These are the activations of a small neural network, seen along a few directions. Each row is one input.
Each table varies a few parts of the input and shows all the possible inputs, shuffled.
A made-up example of a description, with smaller parts first: line(4) and (point or (values(2) and ring(5)) or line(11)).
Shared parts are said once, and a part with two or three values counts as separate values.
In the rows, 128 means zero.

Other details of the inputs shift rows strongly along two fixed directions, in all tables alike. That doesn't count.

Rows:
r1: [135 110 129 147 161 123 117 129 129 112 128 114 176 156 143]
r2: [148 146 134 113 148 138 137 106 133 147 137 110 103 112 132]
r3: [144 141 104  81 108 152 153  96 111 162 147 132 160 158 146]
r4: [130 110 126 147 157 128 119 125 129 111 128 122 172 155 140]
r5: [126 153 129 121 108 129 126 124 146 146 121 124  22  60  92]
r6: [136 107 130 144 149 124 124 126 130 102 139 113 172 166 131]
r7: [120 103 116 136 133 115 126 136 131 123 128 139 178 159 144]
r8: [160 155 107  86 146 151 159  80 114 166 148 108 159 154 159]
r9: [144 140 101  84 111 146 152  91 124 159 150 139 161 159 147]
r10: [111 118 148 142 122 124 111 159 124 112 112 125 113 116 118]
r11: [153 157 108 106 135 151 148  82 124 151 138 118 121 133 131]
r12: [151 183 106  79  94 148 162  82 129 173 147 139  69  99 114]
r13: [119 104 114 132 138 119 120 142 123 117 127 130 174 151 143]
r14: [152 174 110  94 128 148 154  65 129 162 135 112  78 100 123]
r15: [125 110 114 113 127 133 127 130 116 130 142 128 166 149 143]
r16: [146 153 104  87 105 142 154  91 125 162 155 141 125 130 133]
r17: [127 132 154 168 152 119 110 144 135 104 109 114 105 106 114]
r18: [137 147 107 105 117 129 142 107 133 149 135 137 107 116 124]
r19: [120 111 163 177 162 114 103 164 140  94 114 115 116 113 119]
r20: [113 117 153 151 117 119 117 157 127 115 120 136 109 110 114]
r21: [112 121 153 151 120 117 117 160 124 108 121 138 113 109 115]
r22: [122 144 136 125 113 131 125 139 124 129 125 125  73  91 108]
r23: [119 114 118 140 137 114 128 141 122 115 121 140 182 161 146]
r24: [110 118 144 151 131 116 108 162 130 104 100 128 116 118 119]
r25: [144 145 100  89 106 142 158  91 121 162 148 139 156 157 145]
r26: [128 137 134 128 107 122 131 127 142 137 130 140  85  99 110]
r27: [122 148 132 132 119 123 123 138 131 126 114 127  69  88 107]
r28: [104  90 150 162 131 113 101 173 133  97 118 128 129 120 121]
r29: [131 120 107 110 127 130 136 117 128 139 130 137 168 156 144]
r30: [105  98 158 165 129 110 106 173 130  95 122 141 131 114 120]
r31: [140 159 151 142 141 133 127 130 137 129 119 110  61  84 107]
r32: [133 113 134 150 150 125 126 129 125 100 132 114 173 169 133]
r33: [136 122 116 124 152 131 134  98 127 130 134 118 161 145 144]
r34: [119 102 116 125 136 125 119 139 125 120 123 129 178 159 144]
r35: [127 110 119 107 123 137 126 127 119 134 138 126 162 151 142]
r36: [117 115 125 137 134 120 123 141 125 115 113 138 174 160 143]
r37: [112 130 156 153 115 117 115 154 136 109 108 140 103 110 113]
r38: [125 151 129 131 112 122 131 125 139 138 117 135  63  92 105]
r39: [109 120 139 154 127 114 112 157 132 111 107 128 104 110 115]
r40: [110 116 147 149 120 119 112 160 126 113 117 127 104 111 116]
r41: [118  98 134 130 125 127 119 144 120 117 133 138 179 157 143]
r42: [134 131 122 107 105 137 139 116 129 151 146 134 106 113 123]
Description of these inputs: values(2) and (point or line(5) or (values(3) and ring(5))).
The inputs of r17 and r1 match in every part but the values(2) part. If r32 is changed in the same way as r17 into r1, which row does it become?
> r6
The inputs of r12 and r16 match in every part but the values(2) part. If r3 is changed in the same way as r12 into r16, which row does it become?
> r41
Which other rows does r29 become when the ring(5) part takes its other values? List them by row number.
> r9, r34, r35, r41
Which other rows does r12 become when the values(3) part takes its other values? List them by row number.
> r25, r37

Rows:
r43: [127 157 113  91  75 137 143 109 131 162 127 159  79 105 114]
r44: [106  99 161 173 151 113 104 174 116  82 110 123 182 156 138]
r45: [ 95 118 153 142 105 114 106 183 129 122 112 146  71  74 110]
r46: [123  88 110 143 169 118 118 136 127 108 120 124 228 191 164]
r47: [148 164 141 111 110 145 144 107 129 149 139 120  77 102 111]
r48: [119 137 163 179 130 105 115 156 145  98 103 137  81  93 103]
r49: [118 143 156 168 136 108 113 153 138 100  98 132  87 100 107]
r50: [122 116 163 155 134 121 106 150 142 107 124 116  73  82 103]
r51: [120  91 120 138 156 126 120 142 107 108 121 111 224 185 160]
r52: [171 173  84  46 117 172 165  50 123 196 163 102  88 122 131]
r53: [163 185  98  73 106 151 168  57 136 186 158 129  65  99 117]
r54: [105 100 138 177 163 104 100 167 130  85  97 124 165 144 136]
r55: [102 113 141 145  92 114 110 167 138 109 125 145  70  89  92]
r56: [143 115  88 101 146 134 147  89 124 146 150 128 202 180 164]
r57: [158 122  92  77 131 156 160  80 106 162 173 125 227 197 169]
What is each input in this table made of?
> values(3) or (values(2) and ring(6))
Which other rows does r52 become when the ring(6) part takes its other values? List them by row number.
> r44, r47, r50, r51, r57
Which other rows belong to the same alternative as r45? List them by row number.
> r43, r55

Rows:
r58: [124 159 201 169 132 137 100 172 131  84  94  84  23  73  77]
r59: [127 202 122 123 110 130 151 105 121 156  92 136  46  77 111]
r60: [141 161 107 106 147 142 118 115 136 138  99  82  38  88  99]
r61: [115 109 137 196 141  77 121 153 152  92 114 163 160 152 129]
r62: [121 126 135 134 133 110 138 118 142 136 105 173 189 156 165]
r63: [ 99  95 130 167 174 120  98 167 113  99  93 101 149 125 144]
r64: [138  96 153 153 134 138 124 119 127  88 161 121 183 171 120]
r65: [147  99  70  95 142 134 130  69 140 136 156 120 192 174 138]
r66: [137  90  88 138 159 110 126 115 147 128 150 114 169 154 143]
r67: [130 183 135 146 129 125 130 132 137 122  79 129  79 120 109]
r68: [ 67  62 134 147  94 104  78 212 134  99 108 139  89  86 102]
r69: [100 127 150 187 148  81 110 177 134  86  92 163 145 117 132]
r70: [147  89 147 153 147 126 141 132 124 108 174 119 223 195 151]
r71: [153 167 139  95 124 165 150  96  88 156 148  98 108 119 135]
r72: [164 157 154  78 115 169 158  77 125 185 164 124  99 110 137]
r73: [114 101 193 175 156 120 104 191 114  79 136 118 149 119 128]
r74: [140 181 116 132  92 124 145  78 160 133 124 160  43  91  83]
r75: [107 117  81  74  59 129 152 135 105 158 135 175 197 184 157]
r76: [135 122 108  49  48 170 150 129  92 177 181 139 139 146 129]
r77: [129 103 114 106 154 131 122 110 143 157 130 125 142 118 154]
r78: [153 144  72  66 149 146 143  86 123 171 153 107 124 113 148]
What is each input in this table made of?
> values(3) and (point or line(6))
The inputs of r66 and r70 match in every part but the values(3) part. If r65 is changed in the same way as r66 into r70, which row does it become?
> r64
Which other rows does r71 become when the values(3) part takes its other values? List them by row number.
> r59, r63
